These are the activations of a small neural network, seen along a few directions. Each row is one input.
Each table varies a few parts of the input and shows all the possible inputs, shuffled.
A made-up example of a description, with smaller parts first: one of 2 separate values, together with either a single point or one of 9 places along a line or (one of 6 places along a line, together with one of 8 places around a ring).
Shared parts are said once, and a part with two or three values counts as separate values.

Other details of the inputs shift rows strongly along three fixed directions, in all tables alike. That doesn't count.

A family of inputs:
r1: [  9 -17   5  -4 -18  24  -2 -29 -30  -8  41]
r2: [ -4 -39 -14 -30  -2 -50 -47 -21  26  26  24]
r3: [-27 -30  36  15 -28  24  18   0 -32  27  16]
r4: [  4  15 -30   9  25  -3  -5 -68 -21  -6  -1]
r5: [  7  19   2   3  24 -11  18  13  51 -19 -75]
r6: [-11  -3  16  -6 -12 -14  -4  70   8  17   6]
r7: [-22  -1  26  15 -13  51  26  15 -37  26  11]
r8: [ -8  -1 -31  29  16 -11   8 -53 -26 -30   0]
r9: [-18  11  15 -13  -4  -1  -9  37  17  59   6]
r10: [  0 -31  28 -24 -27  -7 -11  48  28  17  14]
r11: [-14 -52 -14   1 -18 -30 -25 -48 -52   2  64]
r12: [-14 -18  16  -5  -6 -30  -9   3  26  30 -14]
r13: [  1  12  25 -10 -18  45   5   5  -5  33  19]
r14: [-16  -3  26  -2  -9  42  16  -1  -7  42   5]
r15: [  2  19  -2  27  19  28  37  -7 -10 -38 -50]
r16: [  1  16  -4  18   8  30  29 -39   3  -8 -19]
r17: [ 14  -1  34  -6 -21  61  30  30   5 -11  -5]
r18: [ 23  24   5  -6  12  -9   7  16  55 -26 -59]
r19: [ 20  14   7   9 -11  40  28   9  11 -33  -5]
r20: [ 20  28  -1  -7  13  -9   1  13  46 -18 -46]
r21: [  9  -7 -29   2  21 -59 -12   9  18 -48 -29]
r22: [  7  11 -12 -13   2  38  -9 -33 -21  21  33]
r23: [ -5  12   1  27   8  22  27 -22 -29 -22 -20]
r24: [-13 -13 -24  11  16 -58 -22 -23  -7 -13  -8]
r25: [ -1  21  18 -18 -13   2 -16  46  27  45  10]
r26: [ -8  10 -42   9  32 -48 -24 -10  -8  -9  -7]
r27: [-23 -22  -1   2   5 -42 -18  15   5  13  -6]
r28: [ -6 -21  -5   4  -9  17   3 -21 -47  -5  40]
r29: [ -2  18 -31  17  31 -54 -13  -4   7 -27 -34]
r30: [  3  -8  27  -8 -28  40   5  12 -20  15  41]
r31: [  3 -10 -11 -19  -7 -38 -41  13   1  15  45]
r32: [-10 -26  28  -6 -21 -17   4  65  23   5 -12]
r33: [ -6   3  18   9  -4  32  24 -28 -10  13 -11]
r34: [ -5 -14   7   4   3  27  19 -36  -2   4 -17]
r35: [-12  22  20   2  -8  38  14   4 -15  46  12]
r36: [  9  21  16 -14 -13  -7 -10  72  26  15   6]
r37: [  4  18   2  12  11  29  23 -40 -11  -3 -19]
r38: [ 20  -1 -38  -7  15   4 -16 -50 -26 -32  31]
r39: [ -1   0 -10  10  -3  -4   1  -7 -34 -13  25]
r40: [-20 -36 -27  -6  -8 -70 -44  -1 -11  15  59]
r41: [ 16  33  -8  24   8  38  36  -2 -34 -41  -9]
r42: [  9  16  12 -20 -10  -2  -9  73  30  15   4]
r43: [ 33  24   1   6   9  54  37  -2   5 -58 -33]
r44: [ 19  29  -5  -2  11  -6   9  17  62 -24 -50]
r45: [ -2   2   5   3  -4 -36  -5  49  15 -10 -12]
r46: [ 24 -12 -21  -8  10 -52 -22  -7  31 -44 -16]
r47: [ 16  14 -35 -18  26 -36 -31 -18  30 -11 -13]
r48: [-18   0  22  -4 -10  42  10  -4 -17  51  20]
r49: [-31 -35  29   0 -19 -16  -3  37   4  36   1]
r50: [  0 -35 -10 -16 -10 -13 -31 -64 -15  17  43]
r51: [ 17   6  -2  -6   7  41  16 -38   6 -20 -18]
r52: [ 13   6   2  21   1  19  34  -7 -19 -51 -23]
r53: [ -6  17 -38  14  28 -53 -23 -11  -9 -10  -8]
r54: [ -2  -5 -30   3   7  -5 -13 -23 -47  -5  46]
r55: [ -3   0  24 -24 -12   2 -11  43  39  37  -4]
Each input here is: one of 5 places around a ring, together with either a single point or (one of 2 separate values, together with one of 5 places along a line).
Q: Changing only the place on the ring of 5 turns r36 into r25. The same change can be made to r31. Which row results?
A: r13
Q: Changing only the place on the ring of 5 turns r39 into r29. The same change can be made to r40. Which row results?
A: r8
Q: Change only the choice among 2 separate values in r37. List by row number the other rows that result.
A: r14
Q: Start at r15 and move only the place on the ring of 5, one step at a time. The first step leads to r28. Which rows follow, in order?
A: r43, r55, r14
Q: Change only the place on the ring of 5 in r50. List by row number the other rows that result.
A: r3, r11, r12, r46

A family of inputs:
r56: [ 13 -23 -31  13  -4 -16 -18 -56 -45 -50  45]
r57: [ 35  16 -35  -2  35 -18   3   1  16 -69 -36]
r58: [ -7  28  10  31 -12  76  56 -13 -16   4  11]
r59: [-17  -6 -13 -13  -2  10 -23 -40 -46  49  56]
r60: [ -4  29  44   9 -27  42  29  18  -2  31  -6]
r61: [ 22  -9 -17   7  -2   4   3 -55 -33 -43  30]
r62: [  2 -25  -7 -29 -13  25 -25 -36 -34  34  62]
r63: [ 34  22 -23  -8  20 -32  -8 -32  36 -51 -32]
r64: [  4  10  -5 -11  22 -11   9  22  42 -14 -69]
r65: [  1  17   1  12  -3 -14   0 -12 -12   5   6]
r66: [-25 -19  28 -20 -12 -36 -30  18  45  57  -3]
r67: [  2 -17 -15  15   6   2   9 -73 -35 -21   4]
r68: [-21 -47   7   6 -19  -9 -10 -39 -49  23  55]
r69: [ 22   3 -13 -12   3 -56 -25   8  37 -22 -12]
r70: [-31 -44  11   1 -24 -69 -34  50   7  23  17]
r71: [-21  -4   4 -15  -8 -46 -51 -15   9  70  48]
r72: [  7  54  41   1   5  64  38  70  50  22 -70]
r73: [ -7  15   6  -3   0   6   1  27 -10  25   3]
r74: [ 14  -5 -26  -6  17 -43 -22  40  15 -44 -11]
r75: [  2  -6  11 -37  -6  -2 -35  43  47  50   6]
r76: [-23 -27  37   0 -16  62  32  18 -43  24  20]
r77: [-20 -33 -15   0   9 -41 -18  24 -14 -10   3]
r78: [ 14  19  52  -9 -28  67  26  17  28  18  -8]
r79: [ -9   0  54   5 -28  53  41  18   6  24 -24]
r80: [ -1   9 -33  24  21  11   6 -33 -59 -41  14]
r81: [  9  32   2  21  10 -38  11  35  25 -27 -39]
r82: [ 39  25 -31  -6  33  -3   9  -3  23 -61 -48]
r83: [  4  -7 -28  -1  28  42   1 -79 -19  -8 -17]
r84: [-10 -15   1 -16 -23 -29 -19  46  48  33  35]
r85: [-23  -6  12  10 -24 -57 -25  63   3  25  22]
r86: [ -4  12 -13   4  17  -8  -2   6 -24  -4   6]
r87: [-10   2  26  30 -19  97  72 -11  -9  -5 -13]
r88: [  8   1 -39  -2  42 -32  -1 -25  10 -45 -54]
Q: What is each input in this table made of?
A: one of 3 separate values, together with either a single point or (one of 2 separate values, together with one of 5 places along a line)
Q: Changing only the choice among 3 separate values turns r65 into r69. The same change can be made to r71. Which row results?
A: r78
Q: Start at r70 and move only the place on the line of 5, one step at a time. The first step leads to r68. Which rows follow, in order?
A: r67, r79, r66

A family of inputs:
r89: [ 10  12 -49  17  41 -65  -6 -12  10 -68 -51]
r90: [-19  -9  30  -1 -20  67  15 -23 -31  55  33]
r91: [-18 -15 -18  -1   8 -69 -33   9   9  10   7]
r92: [ 14  14  -2  22   4  47  39 -15 -41 -42  -7]
r93: [ 19  37  17   9   4  17  29  47  35 -24 -56]
r94: [  7 -15 -18  -2   3  21  -2 -82 -38  -8  34]
r95: [ -6  11  11   2   5  -3  11  23  27  13 -30]
r96: [ 12  -2  -5  18   2  41  26 -48 -33 -41   2]
r97: [ 31  38  17   0  -2  46  41  60  43 -47 -53]
r98: [ -8 -34 -22  -9   3 -72 -43   5  -2  -3  26]
r99: [-19  -5  38 -19 -32  14  -7  51   8  66  32]
r100: [ -2 -11  -4 -22  -1 -17 -24 -19  16  23  11]
r101: [  9   8 -17  -3  10  39  -2 -64 -29   2  22]
r102: [  1   3 -16  -2  10 -50 -24  20  17  -8  -2]
r103: [-28 -12  45  -2 -31  12   5  59   7  62  13]
r104: [ -2 -21  -7  -7  -5 -28 -24 -10   3  10  19]
Q: What is each input in this table made of?
A: either a single point or (one of 3 separate values, together with one of 5 places along a line)

A family of inputs:
r105: [ 13   0 -10  16 -11  31  13 -51 -51 -29  41]
r106: [  6 -13 -26   3  13 -59 -22 -44  20 -25 -10]
r107: [ 22  17 -12 -12  20  -3   1  34  34 -32 -39]
r108: [ -8 -19  -3   2   5 -12   0  12  -6 -13 -10]
r109: [ 12   6  22  -5  -2  77  38  -2   0  -9 -23]
r110: [  6  27  -8  27  24  28  36 -40  -4 -31 -53]
r111: [  9   6  26 -10 -18  11   7  20  35  12 -10]
r112: [  2  12 -32  -8  27 -41 -27 -30  19   7 -10]
r113: [-20   2   4  11   2 -26  -3  21  -2  18  -8]
r114: [ 11  -4  -4  -2 -17  31  -4 -46 -34   1  56]
r115: [-16 -29  20 -11 -11   7   0  19   5  26  -1]
r116: [  0   3  23  -5 -10  17  15  74  13  -2 -18]
r117: [-11   5 -18   2   7 -35 -24   8 -15  18  24]
r118: [-20   0  16 -14 -20  11 -20  22 -17  68  55]
r119: [ -4 -13   1   7  -9 -37  -9   1   4  -9   7]
Q: What is each input in this table made of?
A: one of 3 separate values, together with one of 5 places around a ring
Q: Changing only the choice among 3 separate values turns r118 into r114. The same change can be made to r110. Which row results?
A: r106
Q: Start at r116 and move only the place on the ring of 5, one step at a time. The first step leads to r108. Which rows follow, in order?
A: r115, r109, r107
